A small network was trained on invented records. Each row is its activation on one of them, seen along a few directions.
Here are examples, each followed by its value of one field, Dunud.
The word absent means that the record has no Dunud.
Other fields move the rows too, some of them a lot.
In the rows, zero is written as 500.
Strong random noise was added to every row along 14 fixed directions; ignore it. To show where, here is one row again and again, with new noise each time:
[449 519 382 835 568 523 279 477 346 759 345 741 645 529 442 591 520 498
 279 365 501 469 549 596 249 358 338 354 483 494 503 532 470 399]
[598 404 347 539 645 693 411 260 382 427 573 513 642 472 410 442 542 499
 433 524 450 571 599 421 443 669 304 526 633 296 526 519 558 538]
[440 494 505 571 503 404 623 568 477 517 492 628 427 460 370 566 412 542
 322 466 631 561 460 439 340 777 459 301 517 572 494 536 384 535]
[263 439 431 291 627 551 476 382 550 175 594 668 615 479 646 535 480 365
 460 381 688 516 538 495 385 681 529 488 637 443 594 595 649 417]
[604 509 322 414 713 466 228 429 387 609 572 510 459 551 564 359 677 407
 293 430 317 670 531 579 427 466 685 594 495 285 368 617 623 492]
[363 441 482 638 363 554 505 431 462 350 649 132 697 450 521 448 652 505
 369 482 671 523 596 485 684 500 553 796 609 458 583 281 595 584]
[402 435 421 377 674 679 571 683 423 397 335 723 448 518 367 562 327 484
 517 490 578 628 560 428 438 589 413 424 671 504 525 600 499 410]
[266 692 506 656 516 616 273 322 419 651 234 756 412 435 578 602 585 403
 747 422 649 611 744 599 564 418 467 324 571 366 638 572 309 485]
[504 707 548 582 518 446 436 446 499 695 382 588 398 472 552 577 605 525
 603 542 405 453 531 495 513 559 609 224 391 477 471 425 328 548]
[435 479 335 750 614 542 566 388 346 387 350 431 496 441 583 428 580 537
 507 492 445 347 384 489 419 884 494 183 458 353 422 365 533 493]
[464 685 679 339 285 640 602 701 672 578 443 354 407 505 424 610 481 481
 728 571 427 340 548 459 666 546 795 416 388 626 591 334 510 597]
[450 453 443 737 564 377 637 546 505 580 277 547 298 567 411 537 310 700
 594 670 340 498 443 612 456 639 455 250 434 683 501 375 363 586]
[608 595 497 526 592 435 560 488 432 512 615 318 544 433 542 549 702 593
 373 577 464 493 480 257 567 644 595 400 476 444 391 336 397 514]
[518 619 669 518 390 589 742 584 764 419 556 551 690 508 445 576 454 555
 324 501 413 282 283 569 374 673 515 527 657 617 576 359 301 753]
[576 479 585 316 390 581 514 622 368 458 493 600 673 460 334 302 454 422
 564 557 599 467 575 462 659 496 320 525 446 382 356 353 683 499]
[671 589 518 460 549 691 521 557 447 549 490 575 688 482 364 411 594 499
 345 533 373 500 468 458 512 555 415 577 668 340 394 393 384 659]

[466 548 448 484 411 683 336 534 369 643 453 553 711 481 376 408 612 454
 288 412 372 346 535 508 426 471 526 548 507 374 400 356 609 570] | n8
[548 342 411 576 606 429 520 790 353 482 420 291 319 566 495 431 408 524
 521 493 577 646 475 514 619 262 526 629 403 532 440 602 704 229] | n7
[497 626 448 400 715 710 477 482 522 464 337 510 491 526 664 658 584 538
 806 626 282 397 560 365 605 440 624 325 527 482 532 391 429 423] | n2
[528 548 614 424 524 414 547 562 506 477 590 547 575 470 517 521 551 513
 446 540 683 702 572 437 679 296 389 725 686 510 487 519 311 507] | n10
[526 331 388 444 605 219 515 458 452 452 508 634 478 587 503 329 395 552
 479 636 384 567 449 631 455 587 427 409 383 585 326 402 596 523] | n4
[472 484 473 441 595 621 491 543 413 545 461 830 645 476 313 620 411 508
 346 473 626 611 621 355 351 524 259 429 684 523 523 554 379 483] | n5
[481 629 672 298 433 409 462 405 540 462 534 769 516 425 583 422 525 364
 619 454 659 504 520 551 540 539 441 398 444 376 453 579 476 507] | n9
[532 594 573 373 219 812 424 442 536 637 482 594 494 459 286 482 540 269
 605 343 545 528 642 503 446 574 540 622 654 386 588 663 378 744] | absent
[451 403 389 611 397 473 559 626 412 600 286 317  86 522 371 423 350 498
 688 503 460 536 483 582 532 722 652 311 306 542 489 581 632 472] | n10
[615 596 440 624 641 386 361 696 331 851 287 508 186 544 434 439 535 587
 477 557 326 726 522 560 584 279 620 461 410 446 327 571 359 463] | n11
[706 511 394 359 848 559 389 285 450 462 497 747 661 530 629 531 545 562
 606 633 197 394 486 366 393 457 314 301 479 387 386 501 518 374] | n6
[668 465 542 647 608 207 275 297 454 660 638 654 526 512 594 448 509 562
 394 516 547 681 543 591 478 116 208 643 429 452 457 667 430 405] | n2
[580 566 530 285 629 462 452 581 577 516 532 626 473 567 553 470 527 455
 484 528 411 651 499 570 540 331 603 640 584 483 456 582 430 522] | n7
[534 537 466 442 466 592 446 524 556 479 566 529 613 538 504 346 609 340
 244 347 446 533 390 710 397 558 630 730 656 353 474 578 522 662] | n3
[434 606 299 361 834 603 310 424 314 513 243 680 450 532 665 386 687 470
 642 594 244 638 603 538 619 476 638 405 630 271 324 399 407 543] | n5
[328 481 447 431 376 640 307 612 471 636 413 512 486 543 389 450 465 421
 401 372 416 440 580 642 442 362 669 642 474 496 541 516 720 514] | n8
[537 582 523 540 459 450 465 569 354 690 449 599 429 423 409 549 546 471
 427 421 601 496 523 359 412 606 494 244 354 460 410 572 480 391] | n6
[671 440 366 595 569 611 403 314 428 500 573 420 481 474 531 464 561 419
 499 403 441 425 449 458 344 673 453 382 402 305 518 684 664 394] | n3
[614 495 524 403 481 617 448 535 447 595 491 516 548 511 362 536 462 497
 647 589 480 510 656 393 589 419 415 452 419 494 512 465 606 431] | n9
[560 428 402 367 620 415 493 468 478 459 535 589 431 545 552 534 482 455
 569 494 435 504 488 393 362 558 539 375 453 545 417 608 532 431] | absent
[698 330 554 576 554 431 615 617 553 353 592 420 577 550 531 430 291 596
 458 517 451 298 246 546 430 332 253 579 352 559 461 563 750 299] | n11
[687 295 346 668 617 700 496 530 522 489 510 313 437 585 388 476 368 532
 401 450 338 565 401 588 378 434 401 732 614 468 608 720 606 452] | n4

Here are new rows. What is Dunud for each?
[535 612 539 387 436 527 469 414 512 703 515 631 602 521 363 644 598 559
 557 655 390 602 735 317 570 413 490 509 624 629 472 324 177 726] | absent
[677 658 571 358 460 510 358 513 533 567 566 648 783 515 620 306 671 366
 357 410 259 161 290 644 387 455 584 445 328 325 275 379 688 539] | n11
[483 649 634 325 282 668 608 693 651 547 416 555 225 475 325 368 453 280
 536 349 572 637 438 718 507 783 778 567 619 381 583 720 400 759] | n7
[429 397 432 392 429 352 367 342 569 407 729 423 698 555 595 399 584 397
 382 476 499 485 557 629 485 497 615 661 440 534 496 383 739 549] | n4
[461 554 621 495 483 393 576 504 636 413 553 664 528 468 614 583 439 460
 445 391 628 378 348 541 329 562 462 359 451 554 546 627 473 423] | n9
[637 556 640 540 491 481 706 426 481 361 495 518 619 418 499 362 549 571
 637 678 588 545 462 465 751 564 217 549 644 372 422 325 266 654] | n3
[625 644 654 475 492 543 533 531 567 656 439 612 252 440 453 651 419 497
 677 470 539 505 492 394 465 514 466 295 407 487 584 768 363 398] | n6
[519 421 494 766 557 450 431 249 411 454 440 497 442 461 562 377 474 548
 702 581 623 680 589 633 674 367 183 602 568 357 574 562 424 499] | n2
[289 624 541 425 481 404 438 513 307 538 370 736 660 425 515 456 641 480
 534 577 704 627 720 428 707 436 433 412 579 460 354 217 338 563] | n5
[553 427 532 544 458 612 458 597 594 530 540 344 525 571 458 480 406 560
 406 467 362 441 437 616 514 192 489 834 537 543 587 564 637 489] | n8
[339 520 543 485 405 268 517 532 445 637 473 523 545 510 437 681 496 643
 592 704 614 590 757 323 689 350 471 397 421 798 470 192 347 493] | n10
